[98 65 88 136 32 83 113 110 126 96 71 51 81 89 90 122 88 100 95 82 127 89 148 103 97 128 144 128 114 90 130 125 107 106 92 99 80 149 86] : kug
[111 106 121 83 147 120 91 107 97 99 124 128 88 141 148 91 152 89 109 82 100 88 92 130 86 111 88 131 150 75 89 69 103 93 82 89 65 80 93] : fala
[112 104 126 79 141 120 94 109 96 99 122 135 88 140 141 91 156 90 106 79 98 88 92 127 93 110 88 136 147 76 90 64 105 89 74 92 64 78 92] : kili
[116 95 96 73 169 144 101 107 80 69 173 110 148 104 114 100 110 81 122 106 92 92 65 107 72 76 124 118 123 103 89 98 52 93 103 94 108 65 124] : Ran
[114 102 114 94 163 128 86 109 95 99 139 115 91 139 162 93 137 89 120 89 100 89 79 137 73 108 93 127 154 78 82 52 102 64 35 111 78 82 93] : Tuge
[106 63 121 70 88 104 119 118 56 88 88 108 72 123 108 54 71 101 147 68 98 92 80 75 96 111 55 162 89 89 111 63 122 98 89 100 84 97 54] : bomo
[61 104 60 125 83 83 82 11 135 105 86 111 93 98 67 139 92 104 89 85 113 86 98 99 102 105 99 59 57 127 95 118 124 122 127 132 96 101 91] : Tuzi
[66 160 56 110 72 104 89 88 117 117 81 123 92 81 78 100 99 99 72 141 89 95 89 88 105 111 92 55 73 107 53 120 80 151 127 127 115 121 108] : tos
[85 160 86 106 86 88 86 101 93 119 95 113 125 77 112 98 99 101 85 157 96 141 148 96 113 111 84 44 74 103 62 96 82 119 133 115 143 97 145] : gok
[102 72 114 121 50 85 121 115 77 95 81 73 65 96 58 99 111 165 90 87 83 92 103 98 81 94 95 155 107 78 169 118 124 101 84 68 90 102 89] : seta
[99 91 72 123 58 98 98 98 153 140 53 50 90 51 93 120 102 96 97 58 131 90 115 105 147 108 141 114 100 103 99 144 106 98 109 95 98 109 54] : vivid
[114 102 114 94 163 128 86 109 95 99 139 115 91 139 162 93 137 89 120 89 100 89 79 137 73 108 93 127 154 78 12 81 105 98 97 83 67 79 91] : lige
loc: [11] : Tuzi, 7
chg kili: [112 104 126 79 141 120 94 109 96 99 122 135 88 139 141 91 156 90 106 79 98 88 92 127 93 110 88 136 147 76 90 64 105 89 74 92 64 78 92] : 13, [140]
chg lige: [114 102 114 94 163 128 86 109 95 99 139 115 91 138 162 93 137 89 120 89 100 89 79 137 73 108 93 127 154 78 12 81 105 98 97 83 67 79 91] : 13, [139]

[21 147 94 127 106 175 98 90 118 109 111 96 116 110 86 158]  Bep
[21 80 94 146 106 175 98 90 118 109 111 80 94 93 111 104]  Bag
[102 96 49 105 108 106 112 86 122 91 104 103 128 164 79 92]  Matu
loc: [146] : Bag, 3
loc: [128] : Matu, 12
chg Matu: [102 96 49 105 108 106 112 86 122 91 104 103 128 164 79 91] : 15, [92]

[144 108 56 135 64 121 59 114 104 66 72 123 90 45 56 104 87 138 141 96 113 134 126 38 91 145] = davo
[147 58 114 108 66 136 97 68 87 86 132 139 107 143 130 134 63 125 57 122 98 58 119 40 107 59] = tebav
[141 54 111 105 68 137 97 66 97 88 123 132 107 149 132 147 61 126 55 120 118 57 109 37 103 54] = Dum
[141 54 111 105 68 137 97 66 97 88 123 132 107 149 132 147 61 126 55 120 118 57 109 37 113 66] = Siber
[64 68 83 94 132 59 107 128 103 115 75 59 89 48 69 60 134 66 151 86 89 141 82 165 100 144] = Merup
[59 146 95 91 123 58 105 127 103 119 74 62 94 55 51 52 139 69 130 81 84 139 76 155 101 135] = Vuk
[138 53 113 113 65 133 95 73 98 83 123 141 111 160 136 145 64 139 62 113 107 56 121 34 102 51] = mov
asked: [64 68 83 94 132 59 107 128 103 115 75 59 89 48 69 60 134 66 151 86 89 141 82 165 100 144] : Merup
asked: [59 146 95 91 123 58 105 127 103 119 74 62 94 55 51 52 139 69 130 81 84 139 76 155 101 135] : Vuk
chg Merup: [64 68 83 94 132 59 107 127 103 115 75 59 89 48 69 60 134 66 151 86 89 141 82 165 100 144] : 7, [128]
chg mov: [138 53 113 113 65 133 95 73 98 82 123 141 111 160 136 145 64 139 62 113 107 56 121 34 102 51] : 9, [83]
loc: [90] : davo, 12

[89 100 102 132 125 79 87 112 89 141 73 111 89 126 51 90 103 62 101 95 122] = Gego
[65 141 96 100 102 109 146 92 94 141 73 79 119 108 88 89 97 80 126 149 141] = zibi
[89 100 104 132 125 79 87 112 89 141 73 111 89 126 51 90 103 33 101 95 122] = Vuri
[106 83 104 132 126 75 69 112 91 141 73 119 81 122 54 95 102 41 88 70 102] = gub
[85 135 92 76 92 118 152 85 123 141 73 77 122 88 113 99 95 109 120 137 111] = vel
[71 141 93 84 94 117 152 86 100 141 73 76 122 95 110 94 96 112 126 149 130] = Vuzu
asked: [106 83 104 132 126 75 69 112 91 141 73 119 81 122 54 95 102 41 88 70 102] : gub
loc: [108] : zibi, 13
chg Gego: [89 101 102 132 125 79 87 112 89 141 73 111 89 126 51 90 103 62 101 95 122] : 1, [100]
loc: [97] : zibi, 16

[153 112 112 107]  Gavi
[53 86 139 83]  vebor
[92 143 52 94]  zimo
[125 119 55 92]  porip
[90 64 94 101]  zuk
[140 114 103 121]  kegob
[53 105 139 83]  dogup
[153 84 112 141]  vego
[153 112 112 34]  Peno
[102 102 107 152]  Fip
[104 136 107 103]  dol
loc: [105] : dogup, 1
loc: [141] : vego, 3
loc: [34] : Peno, 3
chg kegob: [140 114 104 121] : 2, [103]
loc: [125] : porip, 0

[58 114 98 83 98 119 93 149 41 77 114 74 73] : Vivov
[61 81 64 103 91 93 82 141 120 73 115 61 79] : Fosa
[53 56 164 70 90 73 113 114 87 90 92 129 70] : zinu
[147 125 76 119 107 106 90 75 127 114 95 103 130] : meke
[96 64 104 93 92 79 89 73 148 108 92 113 101] : bug
[147 125 76 119 107 106 90 75 58 87 98 108 72] : zovel
[94 67 159 74 101 84 133 68 84 121 87 144 89] : nifi
[53 56 164 70 90 73 113 114 87 77 110 66 85] : nem
[80 67 172 71 105 86 156 73 51 122 86 149 79] : nogi
[174 145 55 147 107 111 84 72 145 113 98 85 151] : Fov
[67 141 72 99 101 132 87 146 51 78 118 66 80] : rurom
asked: [53 56 164 70 90 73 113 114 87 77 110 66 85] : nem
asked: [53 56 164 70 90 73 113 114 87 90 92 129 70] : zinu

[90 92 99 138 76 102 108 125 85 119 94 59 168 73 83 108 149 120 82 85 89 122 109 80 92 121 62 105 93 90 111 130 97 127 93 114 98 98 58 99 84 110 127 130 63 138]  Romi
[87 100 97 146 95 93 106 125 100 106 87 75 139 86 87 111 119 114 78 79 97 111 107 98 105 119 81 94 108 105 108 98 109 129 92 107 126 86 81 100 98 116 123 116 83 144]  kes
[84 89 97 155 86 88 109 113 93 98 95 72 144 110 87 105 127 128 72 88 83 113 114 104 89 130 70 97 98 82 117 125 125 132 112 122 129 103 87 109 90 91 143 112 79 132]  zeme
[101 101 91 126 84 104 108 121 87 115 93 76 152 78 91 104 144 115 93 92 85 108 116 92 94 117 65 106 94 99 103 116 100 122 97 100 99 104 63 102 91 113 108 116 68 130]  lono
[93 94 105 144 82 100 115 121 93 102 97 67 153 71 86 107 140 117 86 83 86 122 114 90 100 119 70 102 92 100 106 117 105 118 93 106 108 101 62 105 91 108 118 115 74 141]  kuvu
[89 100 89 149 93 99 105 128 97 107 88 69 149 85 85 115 123 113 72 87 95 118 115 98 102 122 70 97 98 97 107 106 107 125 98 107 117 93 71 104 100 115 128 113 75 141]  muli
[85 84 93 154 82 87 103 120 89 110 99 60 161 98 77 115 139 123 60 84 85 128 111 91 89 133 65 100 100 80 121 132 116 137 106 124 122 100 76 101 90 97 150 124 66 140]  segu
[90 88 103 130 83 97 101 118 88 120 96 54 160 74 82 103 148 112 80 81 87 116 103 76 87 117 75 107 96 101 114 133 94 123 93 116 93 96 56 92 90 109 120 132 63 134]  lud
[95 96 89 149 92 103 115 118 88 95 90 84 152 100 94 106 135 126 83 89 79 115 132 103 94 124 57 95 91 74 107 111 124 127 106 110 129 116 80 114 90 95 129 101 74 135]  monug
[99 82 94 122 77 97 104 104 85 116 105 69 156 93 88 102 156 124 82 91 68 117 111 83 89 131 62 104 90 75 120 143 113 124 105 111 99 116 85 106 81 87 132 127 71 119]  sig
[91 88 92 146 76 96 109 122 82 109 96 57 170 85 84 105 155 125 73 89 78 120 117 83 83 135 57 108 91 85 116 141 109 126 104 121 107 106 64 106 87 99 139 126 54 134]  vefo
chg zeme: [84 89 97 155 86 88 109 113 93 98 95 72 144 110 87 105 127 128 72 88 83 113 114 104 89 130 69 97 98 82 117 125 125 132 112 122 129 103 87 109 90 91 143 112 79 132] : 26, [70]
chg kuvu: [93 94 105 144 82 100 115 121 93 102 97 67 153 71 86 107 140 117 86 83 86 122 114 90 100 119 70 102 92 100 106 117 105 118 93 106 108 101 61 105 91 108 118 115 74 141] : 38, [62]
asked: [84 89 97 155 86 88 109 113 93 98 95 72 144 110 87 105 127 128 72 88 83 113 114 104 89 130 70 97 98 82 117 125 125 132 112 122 129 103 87 109 90 91 143 112 79 132] : zeme

[166 91 139 92 60 102 104 135] : zeg
[119 82 87 145 55 187 101 116] : pized
[10 39 90 85 66 82 132 99] : lum
[48 125 107 82 173 89 19 155] : ledu
[118 72 70 124 84 72 81 83] : pog
loc: [124] : pog, 3
chg zeg: [166 91 139 92 60 101 104 135] : 5, [102]
chg ledu: [48 125 107 81 173 89 19 155] : 3, [82]

